A small network was shown many inputs. Here are its activations along a few directions, one row for each input.
In each table, some parts of the input vary, and every possible input appears once, in random order.
A made-up example of a description, with smaller parts first: one of 6 places along a line, together with either a single point or one of 9 places along a line or (one of 2 separate values, together with one of 8 places around a ring).
Shared parts are said once, and a part with two or three values counts as separate values.
(in the rows, 128 means zero)

Other details of the inputs shift rows strongly along two fixed directions, in all tables alike. That doesn't count.

A family of inputs:
r1: [112 107 117 133 151 101 116 150 100 118 118 136 127]
r2: [108 123 144 128 132 106 111 163  89 129 143 111 117]
r3: [117 124 104 123 120  99  97 154  83 141 118 162 114]
r4: [139 140 128 158 169 144 158  64 151 114 145 104 146]
r5: [114 125 105 112 110  97  91 153  91 130 128 156 107]
r6: [115 119 134  99  51 154 139 127 156 162  80 144 109]
r7: [121 128 157  75  51 142 126 154 161 143  55 140  98]
r8: [116 134 157 140  89 206 200  68 210 150  91 107 168]
r9: [148 125 110 127 139 112 110 162 103 139 153 142 119]
r10: [128 130 113 100  97 104  93 166  92 117 144 154 105]
r11: [124 143 119 147 154 149 140 101 127  90 174 108 160]
r12: [120  98 127 125 144  90 101 176 104 128 111 140 118]
r13: [115 128 174 106  77 143 140 134 151 169  76 110  97]
r14: [130 131 104 133 122 126 119 133  92 134 136 146 128]
r15: [159 134 127 155 177 136 140  99 131 108 162 101 140]
r16: [144 157 125 155 157 165 156  72 140 110 148 105 158]
r17: [147 110 109 137 144 108 112 146  95 132 155 137 115]
r18: [125 112 105 132 137  99 113 134  95 136 133 148 113]
r19: [152 134 122 123 158 112 106 164 106 123 130 128 119]
r20: [101 123 157  93  68 139 136 141 176 137  82 138 125]
r21: [133 104 128 134 147 117 122 157 114 121 130 124 130]
r22: [128 138 130 143 140 116 120 118  92 136 188 110 119]
r23: [150 135 129 157 181 125 136  92 139 111 159 106 141]
r24: [131 140 114 117 137 117 101 143  91 102 128 130 117]
r25: [124 101 132 111  71 147 152 124 150 172  74 142 107]
r26: [109 119 143  81  41 124 119 151 158 161  76 160  97]
r27: [145 139 135 157 166 159 161 105 164 117 172 101 167]
r28: [135 156 120 156 172 136 135  85 124 107 151 117 152]
r29: [128 147 126 110 134 100  96 144 109  97 139 135 116]
r30: [139 122 117 127 149 118 121 133  99 118 113 126 116]
r31: [139 128 126 114 149  92  94 177 108 134 108 141 109]
r32: [118 140 168 119  72 197 190  76 226 130 115 104 157]
r33: [111  97 148 112  80 158 163 131 168 158  56 128 125]
r34: [139 126 116 130 139 107 113 148 122 146 147 144 122]
r35: [131 157 121 145 162 134 129  84 132  95 162 111 144]
r36: [119 145 129 163 159 156 159  78 151 112 155 112 174]
r37: [136 108 114 133 139  96 107 145 106 140 141 144 112]
r38: [136 140 137 159 170 147 158  99 172 120 168 105 168]
r39: [105 128 121 124 134 115 111 142 114 108 130 134 135]
Description of these inputs: one of 3 separate values, together with either a single point or (one of 2 separate values, together with one of 6 places along a line).
The inputs of r36 and r28 match in every part but the choice among 3 separate values. If r2 is changed in the same way as r36 into r28, which row does it become?
> r13
Which other rows does r1 become when the choice among 3 separate values takes its other values? List them by row number.
> r4, r18
Which other rows does r16 become when the place on the line of 6 takes its other values? List them by row number.
> r7, r15, r19, r24, r30
Which other rows does r31 become when the choice among 2 separate values takes its other values? List them by row number.
> r19

A family of inputs:
r40: [110 142  86 104 127  85  81 171  84 115 121 169 117]
r41: [128 144 117 169 135 148 168  56 153 129 170 128 170]
r42: [ 97 123 150 164 166 150 169  81 182  94 154  98 180]
r43: [120 105 142 112  99 145 124 150 128 170  37 133 110]
r44: [143 115 112 102 151  80  80 174  78 122  76 163  96]
r45: [134 111 116 124 145  75  76 181  79 148  90 148  85]
r46: [110 112 136  85  44 149 122 162 140 125  83 150 113]
r47: [107 157 130 103 101 152 124 120 130 134 100 131 127]
r48: [116 103 145 104  81 138 142 150 122 173  65 122  82]
r49: [151 124  86 177 216 103 106 128  96  97 195 132 156]
r50: [157 150 139 152 174 172 165  67 150 104 133  98 160]
r51: [ 77  98 127 113 135  75  95 186  88 106  76 143 124]
r52: [135 113  89 155 187 118 124 144  69  97 197 121 141]
r53: [154 134 130 175 189 156 150 105 146 117 189  91 170]
r54: [132 111 128 146 137 154 142 141 144 140 108 124 147]
r55: [104 125 164 158 166 144 164  88 188 102 166  87 174]
r56: [151 141 129 148 157 166 172  91 156 104 118 108 166]
r57: [150 122 147 134 119 173 182  87 220 139  91 130 152]
r58: [120 143 117  89 116  73  69 192  95 136 126 155  91]
r59: [138 139 109 142 129 144 137  80 151  83 194 130 151]
r60: [ 93 114 176 122 123 114 137 135 165 130 100 100 129]
r61: [132 120  82 156 186 113 127 131  58  95 183 117 142]
r62: [131  95 113 106 128  70  91 188  79 152 125 142  78]
r63: [168 142 149 142 159 139 158  89 182 125 143 104 140]
r64: [128 117 150 125 108 141 130 148 134 166  61 117 104]
r65: [114 130 153  85  45 141 118 143 129 134  76 130  87]
r66: [168 140 117 152 218 114 115 148  91  76 198 111 155]
r67: [143 119 162 137 103 159 167  94 215 182  90 105 129]
r68: [169 132 111 145 208  93 105 147 107  90 185 132 141]
r69: [139 137 130 161 147 131 144  92 147 133 202 127 158]
r70: [145 126  81 169 203  96 106 126  85 102 166 133 150]
r71: [138 147  93 134 158 102  88  96  74  70 194 136 125]
r72: [123 116 122  87  93  98  74 203  75 102 138 148 101]
r73: [126 118 142 143 102 186 181  97 188 161  66 110 154]
r74: [121  83  93 112 129  84  96 191  79 139 117 167  96]
r75: [114 149 111  94 118  78  70 176  83 132 111 160  84]
r76: [139 123 161  98 100 136 133 160 138 151  38 128  95]
r77: [131 132 147 134 104 120 136 113 147 161 144 130 125]
r78: [116 140 159 141  85 188 180  60 170 163 106 116 150]
r79: [106 135 147  81  67 143 119 179 155 156  87 142 116]
r80: [128  99 121 105 127  88  96 201  62 145 123 126  85]
r81: [109 155 119  94 116  95  75 190  66 124 110 144  91]
r82: [164 146 157 141 158 157 163 102 166 119 140  88 147]
r83: [112  87 114 105  79 124 143 143 139 170  61 152 102]
r84: [125 119 150  81  45 119 113 145 157 146  92 141  87]
r85: [131  99 148 125  89 166 183  94 210 177 114 118 126]
r86: [169 157 130 163 196 133 149  68 148  99 167 103 142]
r87: [128 132 127 160 125 150 161  80 164 138 167 138 162]
r88: [130 108 154 132 100 186 193  97 194 164 128  97 140]
r89: [122 166 113 142 149 162 143 105 144  98 183 118 168]
r90: [120 126 171 131  70 181 179 105 193 174 117 119 149]
r91: [128 111 130 125 113 125 143 111 137 161 108 124  93]
r92: [134 163 119 138 153 138 134  98 165 114 198 123 155]
r93: [119 125 144  87  48 124 114 129 145 142  77 146  79]
r94: [148 130  93 164 208  99  95 113  79 108 164 128 136]
r95: [132 155 119 162 172 105 108 124  53 108 196 119 132]
r96: [105 148  94 103 124 102  86 184  68 107 119 153 125]
r97: [123 169 120 133 134 155 143  60 165 124 148 125 146]
r98: [116 131 122 107  73 150 133 123 128 105 110 132 130]
r99: [111 122 106 127 120  97  98 177  50 127 123 158 127]
r100: [138 152  99 151 139 142 143  56 139  73 196 120 159]
r101: [133 175 113 132 173 107  96 145  84  92 207 109 137]
r102: [140 114 127 126 153  91  85 199  75 139 118 122 107]
r103: [126 127 129  86  91  91  73 194  69 106 133 135  89]
r104: [110 123 141  81  47 148 116 134 123 131  68 140 100]
r105: [123 104 119 122 115 132 141 102 131 157 101 134 106]
r106: [134 128 115 155 165 157 158  74 111 120 165  97 141]
r107: [144 120 122 121 129 127 141 127 152 128  75 146 132]
r108: [123 136 178 130  68 174 178  95 186 178 113 106 138]
r109: [121 134 145 132  95 123 133 108 135 165 113 141 110]
r110: [130 125 155 107  55 170 161  87 217 140 124 126 130]
r111: [144 112 114 114 158 103  97 202  79 103 104 152 123]
r112: [104 128 124  88  69 131 118 160 165 155  76 169 115]
r113: [ 98 129 124 153 206  89 102 117  79  73 161 110 148]
r114: [135 152 117 172 163 137 144  48 122 121 191 124 158]
r115: [158 126 100 171 216  97 102 134 102 105 207 121 150]
r116: [ 87 120 170 128 125 119 138 119 153 126  85 105 122]
r117: [105 107 144 111  62 143 136 166 132 169  77 159 125]
Describe the family of inputs behind these rows.
> one of 6 places around a ring, together with either a single point or (one of 2 separate values, together with one of 6 places along a line)
The inputs of r45 and r67 match in every part but the place on the ring of 6. If r116 is changed in the same way as r45 into r67, which row does it become?
> r60
Which other rows does r115 become when the place on the line of 6 takes its other values? List them by row number.
> r68, r69, r85, r92, r110
Which other rows does r70 become when the choice among 2 separate values takes its other values? List them by row number.
> r73
Which other rows does r108 become when the place on the ring of 6 takes its other values? List them by row number.
> r78, r90, r95, r99, r117
Which other rows does r90 become when the place on the line of 6 takes its other values? List them by row number.
> r53, r66, r72, r79, r88
